A small network was shown many inputs. Here are its activations along a few directions, one row for each input.
In each table, some parts of the input vary, and every possible input appears once, in random order.
A made-up example of a description, with smaller parts first: one of 2 separate values, together with either a single point or one of 9 places along a line or (one of 4 places along a line, together with one of 8 places around a ring).
Shared parts are said once, and a part with two or three values counts as separate values.

Other details of the inputs shift rows strongly along two fixed directions, in all tables alike. That doesn't count.

A family of inputs:
x1:  19   3  20  11 -29 -30  55  -4   8  49  22
x2: -34   5  -7 -97  35  72 -15  -3 -22 -53 -26
x3:  -8   0   6  47 -10   7 -37  20  16 -15 -11
x4:  -4  -1 -22  46   2   0 -37   0  -4 -18 -25
x5:   0  -2   9  42  -8   6 -37  19  12 -25 -13
x6: -16  14  -9 -60   9  24  27 -12 -14  17  -7
x7:  -1   5 -24  43   7  -1 -43  -3  -2 -10 -34
x8:   1  -4 -17  42  12 -12 -38   6  -9 -22  -2
x9:   2 -18   4  37  13  -2 -45  17  13 -20  -5
x10:  -7   2 -20  49  -7   0 -34   3  -7 -13 -24
x11:  -4  -9  16 -68  11  28  33  -4   7   4   1
x12:  -2 -17  16 -64  22  16  25  -1   5   8  12
x13: -11   9 -18  51 -11   0 -32   7  -6 -13 -11
x14:  -3  -7   6  45  -7   6 -38  16  16 -13 -22
x15:   7  16  -6  14 -28 -32  56 -14 -12  50  24
x16:   0 -14  17 -65  14  22  29  -5   6   8   9
x17:   0  -7 -21  44   6  -4 -39  -2  -6 -14 -17
x18:  26   6  -7   8 -16 -41  49 -22 -12  52  22
x19:  12   8  20  12 -30 -28  54  -2   9  51  27
x20: -27  -8 -18 -94  50  61 -17 -11 -13 -30 -32
x21:  11  21   5  13 -35 -32  55 -11 -19  30  40
x22:  -4  -8 -23  40  22  -8 -46   2  -5 -12 -19
x23:  22   5   3  10 -15 -45  50 -15 -22  28  46
x24:  22  11  -3  12 -27 -36  58 -15 -16  29  33
x25:   4 -15   4  38   6   5 -46  14  15 -22 -11
x26:  -8  -4  18 -68   4  33  30   2   2   0   2
x27:  -3 -10 -21  43  15 -11 -40   3  -7 -13 -11
x28:   0   0  -6 -61  12  15  34 -14 -19  -2  15
x29:   6 -13   7  37  11  -5 -41  19  12 -23   0
x30:   8  -7  12  40   2   0 -41  11   9 -28  -1
x31:  16  13  28  12 -37 -28  53   0   1  31  43
x32:  -4   0 -22  43   2   3 -39   2  -6 -25 -21
x33:   3  -2  10  39   0   6 -40  13  10 -34 -10
x34:  27   4  18   8 -23 -34  52  -9  11  52  20
x35: -13   4  -8 -66   6  29  32 -10 -19  -1  -1
x36:  -4   7 -16  45  -8   0 -33   6  -9 -24 -15
x37:  23   1  -5  11 -22 -38  53 -18 -16  37  35
x38:  -3   9  -1 -62   7  17  39 -16 -22  -8  13
x39:  11  18  -1  13 -34 -31  57  -8 -15  33  37
x40:  -5   8 -21  45  -1   0 -41   1  -5  -6 -34
x41:   7  14  -4  14 -32 -30  57 -12 -14  45  28
x42:  -8   4   4  43  -3   6 -43  16  18  -2 -26
x43:  -4   3   9  46 -11   4 -34  21  14 -20  -6
x44:  -5  28 -12 -13 -44 -76  39 -14  21  27  36
x45:   3 -13   2  39  12   3 -47  10  19 -13 -21
x46:  -1 -11  13 -66  28  16  17  -2   6  15   1
x47:  -27  -10   10 -106   45   79  -19    9    6  -54  -27
x48: -18  13  -1  32 -23 -44 -55  15  50 -22  -7
x49:  -39    0  -18 -100   43   74  -16   -6  -15  -35  -44
x50:  24   0  18  11 -23 -33  55  -8  11  47  24
x51:  -9   1  15 -70  12  33  21  -1   6  11 -15
x52:  -2  -9 -21  41  14  -8 -42   5  -8 -19  -8
x53:  22   8  28  11 -36 -30  54  -2  -1  29  38
x54:   0  -9   3  40   2  10 -44  15  16 -27 -19
x55:   5   2 -12  44   1  -8 -36  -1 -12 -26  -3
x56:  19   9  -8  12 -21 -37  57 -21 -12  45  20
x57:   5  -9  19 -66  12  21  31  -1   3  -2  18
x58:  -28  -20    6 -101   60   65  -24    6    8  -31  -27
x59:   3  -8  14 -66  19  20  22  -7   8  16  -2
x60:  -3  -2 -10 -62  28   8  22 -15 -14  17   1
x61:   6 -10  12  37   9  -6 -41  15   7 -27   4
x62:  -8  -1   6  48 -10   4 -34  18  17  -8 -14
Each input here is: one of 2 separate values, together with either a single point or (one of 5 places along a line, together with one of 6 places along a line).
The inputs of x42 and x6 match in every part but the choice among 2 separate values. If x61 is changed in the same way as x42 into x6, which row does it become?
> x23
The inputs of x34 and x7 match in every part but the choice among 2 separate values. If x48 is changed in the same way as x34 into x7, which row does it become?
> x44
Which other rows does x32 become when the place on the line of 5 takes its other values? List them by row number.
> x13, x35, x37, x52

A family of inputs:
x63:  -23   -4   -6 -104   40   49    0   -7   -4  -18  -23
x64:  -3  -3 -11   5   8 -12 -10   0   5   6  -2
x65:  -5   3  -6  12   0   5  -5   0  -3  13 -11
x66:   4   0  -4  14   1   5   0  -3 -12  -6  -2
x67:   8 -15  14   9   8   1  -7   7  14  10  -8
x68:  8 -2 -6 11  1  1 -3 -4 -9 -8  0
x69:  -4   7   2   3  -9 -11  -9   1   6 -10   2
x70: -11   9   1  10 -14   4  -2   9   1  -3  -2
x71:  2 -6 -8  9 10 -7 -7  0 -8 -8 10
x72:   2   1  -9   7   0  -4  -7  -5   4   6 -11
x73:  -7   9   0   9 -14   1  -1   4   5  -8  -5
x74:   1   1  -4  15   1   8  -2   1 -16  -1   1
x75:   7  -2  -5   9   7  -6  -5  -3 -11  -9   3
x76:  24   5  36 -37 -25 -25  86  -5  10  50  51
x77:  -2   3  -6  11   0   1  -3  -5   1   8 -13
x78:  14 -18  16  12   7   6  -6   7   2  -3   5
x79:  -3   7  -1   5 -14  -4  -6   2   7 -10  -2
x80: -10   4   0   3  -6 -12 -11   3   8  -8   9
The inputs of x70 and x74 match in every part but one. If x73 is changed in the same way as x70 into x74, which row does it become?
> x66
What do these inputs look like to the network?
> one of 3 separate values, together with either a single point or one of 5 places along a line
List by row number the other rows that have the choice among 3 separate values in common with x64.
> x63, x65, x67, x72, x77
Which other rows does x71 become when the choice among 3 separate values takes its other values? List them by row number.
> x64, x80

A family of inputs:
x81:   6  10  17  35 -30 -31  12   8  11  19  20
x82:   1  -3  14 -38  15  15  14   2   1   3   9
x83:  -3  -7  12 -37  11  16  17   4   1  -1  11
x84:   2 -11  12 -38  11  15  18  -2   6   1   3
x85:  13  -5  13  40 -25 -28  17   6   5  17  23
x86:  15  -5  10  40 -21 -30  17   6   8  18  22
x87:  -9   1  12 -41   0  13  15   5  10  -1   8
x88: -27   8 -35  27  19  34 -90   8  -6 -69 -51
x89:   5 -11   4  38  11   4 -42  11  11 -19 -16
x90:  23  -1  16  39 -11 -29  11   0   6  23  19
x91:  -1 -10  10 -38  10  15  19   2   6  -1   6
x92: -11   6  15 -42   1  11  14   5   9   0   6
x93:   8 -12   5  36   9   5 -44  11  10 -19 -20
x94:  -9  -7   1  18  12  24 -66  15  21 -38 -38
x95: -13  -7 -30  36  17   3 -57   3  -5 -27 -29
x96:  -5   0  11 -41   3  13  16   3  12   1   5
x97:  -2  -1  13 -41   4  13  15  -1  12   2   2
x98: -20   4 -26 -28  18  34 -27  -6 -16 -43 -25
x99:  -9  -5  14 -39  -2  16  17   3   5  -4   9
x100:   3  -8  13 -41   3  14  16  -3   9   1  -1
x101:  -6  -2 -16 -39  18   5  15 -13 -19   7   2
x102:  -4  -7  15 -37   6  17  16   4  -2  -2  12
x103:  -3  -2  14 -38  12  15  14   4  -1   1  12
x104:   8  22 -14  43 -27 -36   9 -10 -13   8   9
x105: -16   4 -28  45   6  15 -57   6  -2 -22 -39
x106:   1  -8  12 -37  14  15  17   2   3   1   8
x107:  -4   2   6  33   3   1 -46  12  20 -19 -21
x108:  -4   0 -14 -32  15  20  21 -12 -24  11  -6
x109: -31   6 -29  31  23  37 -85  11  -2 -44 -60
x110:  13   2 -17  52 -16 -27  16  -9 -15  27   4
x111:  26  -8  13  39 -20 -31  15   0   9  21  12
x112:  -2  11 -13 -35  11  13  18 -16 -31  -6   6
x113:  19   6  17  33 -24 -33  10   1  15  23   8
x114:   6   2 -20  40 -16 -37   6  -9  -5  19   8
x115:  -4  -6  10 -39   5  14  18   1  10  -1   5
x116:  -6   3 -14 -39  19   6  12 -13 -20   9   3
x117:  -5  -2  17 -38   7  17  13   4  -4   0  13
x118:  20  -4  12  39 -23 -33  18  -1  15  22  17
x119:   8   5  14  35 -32 -29  14   7  12  18  22
x120: -13   6 -16 -43   6   4  14 -11  -7   6  -1
x121: -14  10 -14 -44   7   1  13 -11  -8   7  -3
x122:  -7   5  14 -42   4  11  15   3  11   2   3
x123:  -8   2 -25  49  18  16 -57   3 -16 -19 -34
x124:  10   5 -17  51 -22 -28  17  -9 -10  28   4
x125:  27  -2  17  37 -14 -29  10  -1   5  23  15
x126:  12  -1  10  39 -26 -32  18   5  12  19  23
x127:  -2   6 -16 -35  10  12  21 -16 -30  -9   4
x128:  15   8 -19  48 -21 -32  14 -12 -20   6  13
What do these inputs look like to the network?
> one of 6 places along a line, together with either one of 3 separate values or one of 5 places along a line
The inputs of x127 and x88 match in every part but the place on the line of 6. If x106 is changed in the same way as x127 into x88, which row does it become?
> x96
List by row number the other rows that have the place on the line of 6 in common with x122.
> x81, x92, x104, x107, x109, x113, x121
